These are the activations of a small neural network, seen along a few directions. Each row is one input.
Each table varies a few parts of the input and shows all the possible inputs, shuffled.
A made-up example of a description, with smaller parts first: values(3) and (point or ring(11) or (line(6) and ring(8))).
Shared parts are said once, and a part with two or three values counts as separate values.
In the rows, zero is written as 128.

Other details of the inputs vary at random and push rows far along two fixed directions, the same in every table; ignore that.
These rows show it; all are for the same input, with only those details redrawn:
[ 83 172 113 111 184 133 139 108 145 147 122 107 198]
[112 151 162 129 122 154 115 155 156 193 124 139 166]
[104 157 122 120 152 126 129 116 140 140 121 114 172]
[128 136 114 128 120 107 124 105 132 112 120 115 141]
[151 117  94 130 102  77 126  83 115  64 114 104 116]
[123 142 157 132 110 145 113 149 150 176 123 138 151]
[156 112 125 136  79  99 114 113 128 103 116 125 111]
[154 117 133 138  78 107 111 122 131 117 119 130 113]

Rows:
R1: [188  67 108 145  71 124 104 158 112 138 121 143  60]
R2: [103 112 134 119 186 127 146 117 144 154 132 112 142]
R3: [110 100 108 119 136  84 160  80 118  47 110 130  98]
R4: [158 116 163 130  46 144 110 162 120 131 152 141  74]
R5: [142 119  85 133 148  97 153  99 126 104 113  87 149]
R6: [138 130 143 134  96 125 112 134 142 144 122 132 134]
R7: [129 135 163 149 157 201  95 179 119 194 139 184 152]
R8: [ 97 127 188 121 132 151 130 165 163 191 138 174 134]
R9: [ 74 194 132 101 198 174 151 138 134 171 153  99 175]
R10: [ 93 168  81 108 159 108 164  92 105  61 151  98 138]
R11: [128 150 159 134 125 150 113 153 154 188 124 129 145]
R12: [170 101 137 132  81 130  86 163 112 153 119 156  65]
R13: [193 104 174 162  58 162 120 155  97  97 163 156  77]
R14: [167  87  92 139 105 103 104 132 100 108 123 123  71]
R15: [161 114 129 147  61  92 120 127 132  93 120 138  97]
R16: [140 101 152 138 170 134 140 101 115  93 133 146 136]
R17: [115 135 150 115 124 171  89 182 136 203 129 167 133]
R18: [ 85 147  79 108 169 127 136 119 109  96 110 136 140]
R19: [130 134 174 146 123 159 111 183 159 217 127 130 158]
R20: [145 117 103 142  83  86 139  99 120  50 103 121 104]
R21: [146 122 160 138  91 157 125 174 127 166 158 120  99]
R22: [100 121 159 106 156 135 126 128 151 156 132 142 141]
R23: [120 136 100 118 153 141 163 126 118 124 147  89 137]
R24: [126  91  95 118 175  95 169  82 125  99 119 100 120]
R25: [141 139  91 148 181 109 145  62 104  45 123 103 167]
R26: [ 88 161 110 112 141 139 161 122 118  78 139 112 136]
R27: [153  88 142 125 112 100 127 103 130 113 123 132  73]
R28: [ 57 184  79  97 225 135 138 123 121 141 127 132 185]
Q: The inputs of R12 and R27 match in every part but one. If R18 is changed in the same way as R12 into R27, which row does it become?
A: R3
Q: What is each input in this table made of?
A: values(4) and (point or line(6))
Q: Change only the values(4) part in R25. List by row number the other rows that result.
A: R7, R13, R16
Q: List by row number the other rows that have the values(4) part in common with R19.
A: R5, R6, R11, R15, R20, R25

Rows:
R29: [144 119 164 138  72 152 115 157 122 139 149 153  94]
R30: [132 125 132 120  93 107 132 109 141 112 116 121 121]
R31: [ 71 161 106 106 206 118 148  97 149 120 117 111 193]
R32: [123 115 164 135 132 144 111 155 144 174 125 155 131]
R33: [100 131 122 127 167 123 136 114 134 143 119 129 153]
R34: [137 125 180 147  97 149 127 154 153 173 135 135 135]
R35: [129 124 176 139  94 144 120 154 163 171 126 152 137]
R36: [144 102 103 134 152 101 130  96 118 100 118 112 111]
R37: [169  89 106 134  98 108 121 116  99  88 135 122  64]
R38: [148 104 142 133 111 128 108 135 114 124 127 142  96]
R39: [123 130 171 141 116 148 122 144 150 157 130 149 136]
R40: [118 138  98 130 171 143 127 122 109 128 120 126 163]
R41: [ 85 170 110 115 211 130 162  94 132 115 131 114 191]
R42: [124 132 123 121 178 141 125 121 121 143 128 114 137]
R43: [144 150 122 137  68 111 104 135 134 132 121 120 122]
R44: [126 136 169 130 124 159 108 155 133 156 130 153 124]
R45: [125 124 160 131 141 147 123 158 135 178 128 162 140]
R46: [154 105 169 145  73 127 121 147 152 142 130 132 117]
R47: [137 134 173 138 115 159 120 154 135 158 143 128 131]
R48: [134 131 153 133 100 159 127 171 132 152 153 136 118]
R49: [126 134 163 134 100 167 135 182 132 162 144 137 114]
R50: [120 134 165 130 103 139 126 149 163 172 122 146 144]
R51: [115 140 155 128 106 164 134 169 132 149 137 147 110]
R52: [114 154 125 115 166 141 146 112 123 119 150 106 155]
R53: [127 111 103 126 157 105 134 104 136 121 116 110 135]
R54: [114 157 132 126 113 139  97 168 143 197 121 133 152]
R55: [100 161 128 119 176 141 141 108 127 117 133 116 160]
R56: [131 111 108 116 130 105 131 107 135 128 111 108 119]
R57: [170 112 107 153  82 116 121 109 101  67 122 128 107]
R58: [ 94 134 113 102 157 115 135 110 138 141 112 116 156]
R59: [128 135 161 122 121 161 112 154 132 156 143 159 123]
R60: [111 136 174 134 135 155 113 156 152 173 123 159 144]
R61: [106 148 132 114 139 124 147 115 149 140 122  99 164]
R62: [107 128 146 121 130 165 126 179 127 172 136 151 117]
R63: [123 154 109 136 161 146 141 121 118 117 133 105 179]
R64: [131  99 115 128 122  96 125 109 131 106 116 127 119]
R65: [111 146  69 127 212 139 142  97 106 119 120 100 178]
R66: [134 125 171 136  91 138 126 159 161 172 129 133 139]
R67: [119 149 113 132 156 152 124 131 119 123 121 137 165]
R68: [172 102 128 145  93  98 140 111 112  78 132 120 101]
R69: [125 128 105 119 130 116 132 108 101  77 137 126 108]
R70: [129 160  94 122 107  98 108 119 126 114 113 112 135]
R71: [128 123 108 111 112  89 132  93 131  88 106 116 119]
R72: [168 134 101 142  57  86 113 117 118  91 122  95 106]
R73: [159  96 120 144  83  85 123  96 118  71 114 137  83]
R74: [142 119 152 125 136 161 113 156 131 177 145 144 117]
R75: [ 88 144  83 103 193 124 146  97 100 100 138 108 150]
R76: [150 100 120 128  80  86 121 111 131  86 111 134  95]
R77: [ 82 160  98 100 219 138 143 100 116 129 142 116 173]
R78: [172 116  83 139  79  84 104 121 116 110 112 106  89]
R79: [ 84 158 108 109 173 144 150 131 117 114 129 124 139]
R80: [133 129 168 135 121 148 120 157 138 160 127 164 135]
R81: [ 97 151 123 129 162 125 149  96 140 122 126 119 164]
R82: [127 106 101 120 126  86 133 101 126 101 113 122 119]
R83: [129 125 103 121 122 119 130 126 109  84 136 135 100]
R84: [130 131 118 127 124 126 144 117 107  96 148 108 121]
R85: [141 107 165 143 117 147 116 154 146 189 122 146 118]
R86: [154 110 110 134  80 111 130 122 107  70 139 132  76]
R87: [121 126 140 124 138 167 130 175 130 177 135 138 112]
R88: [137 131 113 122 126 117 136  96 110  77 141 123 112]
R89: [125 130 125 134 148 113 143 103 131  98 130 103 145]
R90: [106 128 112 118 169 123 138 121 147 159 117 116 156]
R91: [162  93  96 131 107 112 124 126 105  97 136 127  70]
R92: [160 103 117 135 139 108 132 114 114 115 122 128 109]
R93: [148  98  97 126 104 106 124 124  99  85 137 136  76]
Q: What is each input in this table made of?
A: line(5) and (values(2) or line(11))
Q: The inputs of R87 and R79 match in every part but the line(5) part. If R90 is changed in the same way as R87 into R79, which row does it become?
A: R76
Q: Change only the line(5) part in R60. List by row number the other rows that result.
A: R32, R36, R39, R89
Q: List by row number the other rows that have the line(5) part in common with R72.
A: R34, R46, R47, R48, R49, R52, R61, R63, R66, R68, R84, R89
Q: Change only the values(2) part in R43. List by row number the other rows that result.
A: R57

Rows:
R94: [124 136  84 112 105  81 134  98 122  81 117  97 111]
R95: [165  77 156 138  65 137  95 176 125 161 123 174  61]
R96: [ 99 158  76 109 147  92 139  93 125  91 115  98 152]
R97: [115 114 110 120 146  86 149  76 131  74 113 118 129]
R98: [ 79 170 174 116 157 198 133 182 144 194 153 160 166]
R99: [203  67 194 167  31 125 105 158 144 151 128 156  73]
R100: [122 150  95 128 168 127 148  93  97  70 146 105 147]
R101: [ 84 138 100 103 189  93 165  70 138  87 121  99 154]
R102: [197  63 171 156  30 137  79 186 122 161 121 183  42]
R103: [164 116 107 139  59  87 108 116 121  88 111 122  93]
R104: [113 135  66 118 213 112 141  84 102  99 123 100 156]
R105: [178 112 109 147  62  92 115 118 119  98 121 106  98]
R106: [141 115 124 124  89 120 138 125 105  73 143 130  75]
R107: [142 142 126 137  99 126 111 135 136 144 121 118 143]
R108: [100 149 182 131 173 171 130 147 166 206 129 141 195]
R109: [103 168 169 131 167 201 138 172 137 193 156 134 178]
R110: [137 109 126 134 127  92 137  87 131  83 113 125 123]
R111: [110 152  88 120 168 118 151  88  98  54 137 110 138]
R112: [ 79 145 155 105 180 180 122 181 151 227 135 150 154]
R113: [106 144 148 128 187 185 122 173 144 224 136 133 172]
Q: The inputs of R100 and R111 match in every part but one. If R107 is changed in the same way as R100 into R111, which row does it become?
A: R103
Q: What is each input in this table made of?
A: values(4) and line(5)
Q: Change only the line(5) part in R101. List by row number the other rows that result.
A: R97, R99, R108, R110
